These are the activations of a small neural network, seen along a few directions. Each row is one input.
In each table, some parts of the input vary, and every possible input appears once, in random order.
Descriptions start from the smaller parts, as in this example, which fits no table here: one of 3 separate values, together with either a single point or one of 11 places along a line or (one of 4 places along a line, together with one of 5 places around a ring).
Shared parts are said once, and a part with two or three values counts as separate values.

Other details of the inputs shift rows strongly along two fixed directions, in all tables alike. That doesn't count.

A family of inputs:
R1: -1.56	1.62	-3.95	-1.47	2.47	1.95	3.67	1.73	0.31	3.32	-0.38	-1.13	-2.83
R2: -2.29	0.88	-0.80	-1.84	0.99	0.50	2.21	2.56	0.79	1.65	-0.84	0.58	-0.44
R3: -2.63	1.60	4.61	-0.05	-2.36	-0.68	-2.71	1.40	-2.10	-1.90	0.55	0.76	1.65
R4: 0.67	0.64	-2.70	-2.26	3.20	0.92	5.23	1.88	1.94	1.60	1.51	-1.03	-2.94
R5: -2.73	2.67	2.23	-0.36	-2.53	-0.44	-1.25	-0.79	-1.87	-1.24	-0.75	1.49	4.70
R6: 1.49	1.56	-1.32	-2.69	2.61	1.97	3.32	1.07	1.14	2.39	0.07	-1.24	-2.56
R7: 4.48	-1.32	-2.49	0.21	0.32	-1.37	-3.14	-1.91	-0.92	0.30	0.33	-0.29	-2.77
R8: -1.61	1.54	4.40	-0.54	-2.52	-0.83	-1.58	0.79	-1.75	-1.28	-0.16	0.22	1.42
R9: 1.61	-0.99	-0.30	0.77	3.29	1.96	1.61	0.48	2.34	1.65	-0.42	-2.45	-2.90
R10: -4.21	-1.73	4.95	2.16	-3.22	-0.57	-2.45	0.88	0.17	-3.21	-2.28	1.97	5.62
R11: 0.16	2.21	2.42	-1.67	-0.37	-0.57	1.81	0.02	0.50	-1.41	1.70	-0.10	1.92
R12: 4.81	-3.66	-4.16	2.07	-0.75	-3.16	-7.49	-3.59	-1.97	-1.30	0.40	2.36	-0.83
R13: 1.75	-5.73	-6.11	4.92	-1.14	-1.96	-4.93	-4.84	-0.29	0.75	-2.14	2.00	0.34
R14: 4.18	-6.82	-4.02	4.38	-0.78	-3.47	-3.61	-4.37	1.16	-1.26	-0.05	2.34	1.07
R15: -0.11	2.85	-0.13	-0.57	0.09	1.39	1.28	0.32	-1.63	1.64	0.64	-2.69	-3.49
R16: 0.55	2.82	-0.49	-2.09	1.08	0.77	2.08	1.27	1.56	2.81	0.46	-1.69	-2.85
R17: -1.76	-1.43	4.42	1.69	-1.39	-0.20	0.86	0.74	0.95	-3.91	0.19	0.38	4.19
R18: -0.74	-0.83	2.55	1.06	0.69	1.28	-0.24	1.02	1.19	-1.72	-1.21	-0.62	1.46
R19: -2.29	1.34	0.00	-0.96	-1.09	0.84	1.23	-0.07	-1.29	0.64	-0.97	1.04	2.31
R20: 0.21	0.92	2.85	-0.36	-0.59	-0.67	-0.28	0.28	-1.25	-2.59	3.11	-0.40	0.13
R21: 0.51	-0.71	-1.42	0.63	2.99	2.28	3.28	1.68	3.35	4.06	-0.26	-3.45	-5.61
R22: -1.40	0.61	0.53	-1.70	1.07	0.15	0.57	1.49	-0.16	-0.79	-1.02	1.68	2.37
R23: -3.36	2.58	3.21	0.63	-2.23	0.31	-2.21	0.26	-3.55	-1.89	0.50	0.31	1.92
R24: 6.44	-3.97	-5.54	1.57	-0.77	-3.58	-3.33	-4.10	-0.50	-0.23	1.93	0.69	-3.20
R25: -0.69	0.76	-0.49	-1.81	-0.01	0.60	1.90	0.94	0.59	2.00	-0.62	0.43	-0.51
R26: -2.17	0.15	-0.86	1.48	1.05	2.87	2.24	0.99	1.09	1.30	-1.02	-2.57	-1.88
R27: 1.28	0.41	-0.97	-1.88	1.08	0.48	3.71	0.15	0.99	0.88	1.21	-0.14	-0.84
R28: -0.58	2.03	3.56	-1.33	-1.17	-0.77	-1.81	-0.28	-0.80	-2.26	-0.45	1.55	4.57
Each input here is: one of 4 places along a line, together with either one of 2 separate values or one of 5 places along a line.
Changing only the place on the line of 4 turns R4 into R2. The same change can be made to R27. Which row results?
Answer: R25
Which other rows does R26 become when the choice among 2 separate values takes its other values? List them by row number.
Answer: R13
Which other rows does R7 become when the place on the line of 5 takes its other values? List them by row number.
Answer: R6, R12, R22, R28
Which other rows does R14 become when the choice among 2 separate values takes its other values? List them by row number.
Answer: R17

A family of inputs:
R29: -1.55	-2.74	-1.69	2.05	-2.47	-2.07	-3.85	-2.01	-1.06	-1.16	-2.31	3.75	4.49
R30: 2.91	-2.47	-6.92	0.79	2.42	0.48	1.68	-1.34	2.37	3.55	-0.51	-0.86	-4.16
R31: 1.46	-1.73	-0.25	0.79	-2.69	-3.33	-3.97	-2.50	-2.03	-2.78	0.70	3.01	2.93
R32: -2.76	0.48	1.94	-0.57	0.57	1.41	3.56	1.94	1.30	-0.14	-0.37	-0.25	1.55
R33: -3.31	1.80	1.65	-1.06	0.78	2.15	2.74	2.39	0.55	1.32	-1.42	-0.76	0.45
R34: 2.06	-1.53	1.16	0.30	-2.05	-3.17	-4.23	-2.09	-1.28	-3.08	0.45	2.86	3.38
R35: -0.69	-3.97	1.17	3.78	-1.23	-0.71	-2.55	-1.12	0.89	-2.17	-1.67	0.84	2.65
R36: -0.53	2.91	2.93	-1.61	-0.45	0.44	1.27	0.64	-1.09	-0.88	1.36	-0.82	0.63
R37: 2.21	-2.53	-7.07	0.97	1.90	0.11	0.14	-1.37	1.36	3.41	-1.16	-0.08	-3.64
R38: -1.04	3.68	2.85	-2.21	-0.10	1.02	0.75	1.72	-1.31	0.28	0.84	-1.31	-1.03
R39: -1.16	4.07	2.62	-2.12	0.00	1.14	1.22	1.65	-1.24	0.30	1.42	-1.60	-1.27
R40: -1.00	3.31	2.24	-1.81	-0.19	0.84	0.79	1.14	-1.68	-0.24	1.13	-0.98	-0.33
R41: -1.58	0.41	2.28	-0.98	1.52	1.55	3.31	2.14	2.13	-0.01	-0.63	-0.45	1.30
R42: 4.99	-1.67	-2.90	1.68	1.98	0.14	-0.85	-1.19	1.11	1.60	2.19	-3.35	-6.95
Changing only one part turns R36 into R30. The same change can be made to R39. Which row results?
Answer: R29
What is each input in this table made of?
Answer: one of 2 separate values, together with either a single point or one of 6 places along a line
Which other rows does R38 become when the choice among 2 separate values takes its other values? List them by row number.
Answer: R33

A family of inputs:
R43: -1.87	2.56	4.93	-2.14	0.48	0.71	3.25	2.99	0.82	-1.41	1.75	-0.98	0.84
R44: 3.40	-3.00	-4.51	3.17	-0.80	-1.61	-2.50	-3.77	-0.92	-0.07	1.09	0.03	-1.92
R45: -0.23	-1.80	0.78	2.37	-2.52	-2.06	-3.75	-1.34	-1.46	-2.47	0.56	1.36	1.50
R46: 1.29	4.28	-2.13	-3.39	3.15	3.00	4.19	2.42	1.41	5.39	0.60	-4.07	-7.11
R47: -5.74	0.29	3.46	-0.53	1.11	3.59	6.50	4.03	2.33	1.23	-2.30	-1.20	1.61
R48: 6.55	-2.73	-7.94	0.36	2.30	-1.05	1.12	-3.06	1.77	2.53	1.95	-1.09	-5.55
R49: 5.32	-3.31	-4.07	0.70	0.11	-2.65	-3.59	-2.93	1.28	0.95	-0.24	1.13	-1.71
R50: 0.23	2.99	1.41	-1.26	3.78	3.99	4.08	3.12	1.00	2.14	1.49	-5.28	-6.27
R51: 3.61	-3.00	-3.12	2.68	-1.00	-1.90	-4.84	-2.99	-0.16	0.67	-0.41	0.16	-2.22
R52: -3.12	4.58	2.88	-2.35	-0.42	1.57	3.67	1.27	-1.77	-0.17	1.04	-0.72	1.49
R53: -2.29	1.35	2.56	-1.06	-1.72	-0.75	-2.87	0.20	-2.85	-2.11	-1.17	2.76	4.41
R54: -1.72	0.22	0.32	-0.35	-2.97	-2.44	-3.12	-0.49	-2.35	-1.66	-0.20	3.11	3.38
R55: -4.95	-2.04	1.33	2.33	-0.66	0.67	-0.02	0.27	1.80	-1.45	-3.74	2.60	6.86
R56: -0.50	-0.40	4.09	-0.55	-0.84	-1.07	-2.11	0.28	-0.90	-3.57	-0.41	2.19	4.71
What is each input in this table made of?
Answer: either one of 2 separate values or (one of 3 separate values, together with one of 4 places along a line)
Which other rows does R54 become when the choice among 3 separate values takes its other values? List them by row number.
Answer: R43, R45
Which other rows does R45 become when the place on the line of 4 takes its other values? List them by row number.
Answer: R44, R50, R51
List by row number the other inputs of the same sort as R55.
Answer: R47
